A small network was trained on made-up records. Each row is its average activation on records with the value named, seen along a few directions.
Values that are neighbours, or in one group, have similar rows; names and order tell nothing.
In the rows, 500 means zero.
Strong random noise was added to every row along 3 fixed directions; ignore it. To show where, here is one row again and again, with new noise each time:
[389 489 484 520 475 499 473 262 478 689 508 396 648 324 530 639]
[390 443 426 780 584 377 511 432 470 378 485 450 454 275 560 514]
[512 461 451 612 483 439 518 466 473 506 397 597 554 422 618 433]
[529 530 483 576 473 495 589 537 473 452 455 693 531 588 583 421]
[252 478 485 548 519 493 421  98 481 762 603 176 669 150 458 808]


S, 10 values:
s8: [408 705 485 684 437 583 698 659 631 289 671 611 256 808 373 385]
s10: [621 255 428 433 535 295 321 762 538 547 177 550 387 177 606 314]
s4: [387 359 556 645 455 452 442 400 362 381 442 389 345 306 621 636]
s7: [630 393 635 189 428 526 343 393 369 863 372 410 539 394 498 655]
s5: [528 320 455 409 633 474 184 146 408 662 457  13 620 194 483 598]
s2: [313 536 514 586 526 508 525 279 476 585 627 369 579 366 449 684]
s9: [614 464 484 495 516 385 414 549 584 611 392 498 761 278 594 345]
s1: [637 492 526 271 629 466 385 682 546 530 516 459 655 657 480 448]
s3: [543 632 537 160 294 780 639 368 571 531 687 501 494 959 347 575]
s6: [460 584 439 483 483 555 492 590 657 564 518 451 442 446 377 512]
The values of S form a network in which each value has 3 neighbours.
Name the neighbours of s5, in listed order.
> s7, s1, s3
Name the neighbours of s6, in listed order.
> s8, s10, s9

J, 10 values:
j4: [410 617 589 178 188 729 552 207 552 894 580 466 645 590 438 658]
j9: [688 503 453 381 553 453 439 525 544 584 436 554 789 468 543 305]
j10: [621 625 516 496 381 557 599 468 503 636 431 765 729 719 627 340]
j2: [521 405 417 388 611 448 319 507 587 478 507 211 552 390 457 521]
j5: [341 460 528 645 644 382 389 455 506 567 558 254 571  79 458 716]
j3: [600 441 432 597 489 465 458 523 532 450 398 403 249 434 452 418]
j7: [491 367 582 400 445 548 359 317 321 662 389 392 446 433 579 630]
j1: [557 477 631  98 487 558 428 572 457 692 539 493 593 641 447 636]
j6: [395 556 433 530 407 528 544 514 626 695 415 628 574 472 537 464]
j8: [608 349 419 647 431 411 551 428 393 363 285 695 492 459 732 339]
The values of J form a network in which each value has 3 neighbours.
Name the neighbours of j6, in listed order.
> j4, j10, j5
Name the neighbours of j7, in listed order.
> j3, j1, j8

K, 13 values:
k3: [384 550 499 619 599 520 578 384 524 568 625 479 644 472 437 555]
k7: [502 479 495 592 416 525 586 493 454 406 440 584 297 536 528 458]
k11: [557 377 386 740 389 294 400 493 465 459 147 587 547 224 850 256]
k13: [563 553 471 462 574 499 456 715 623 447 506 527 480 517 427 406]
k1: [785 486 498 332 493 564 506 664 411 391 384 725 417 799 521 294]
k10: [643 435 536 187 396 484 392 639 606 695 401 535 635 563 529 436]
k9: [481 521 511 260 268 686 539 156 456 764 505 519 671 594 525 620]
k8: [395 558 460 679 590 395 499 502 608 533 577 370 579 279 453 529]
k2: [509 451 595 417 422 504 460 415 393 548 495 473 466 497 545 620]
k6: [563 534 436 506 585 475 530 657 571 441 487 626 590 526 475 421]
k4: [310 510 505 557 428 483 453 215 525 779 507 340 687 230 552 630]
k5: [710 511 595 269 404 598 542 706 368 530 348 796 382 827 569 348]
k12: [482 411 487 563 688 474 449 541 501 284 621 270 368 535 395 583]
The values of K form a ring.
A walk along K starts at k7 and steps to its neighbour k9. Put k3, k11, k1, k10 in the order it reaches them.
> k11, k3, k10, k1
Name the neighbours of k6, in listed order.
> k13, k8
How many steps from neighbour to neighbour lead from k4 to k2, at the fewest?
> 4
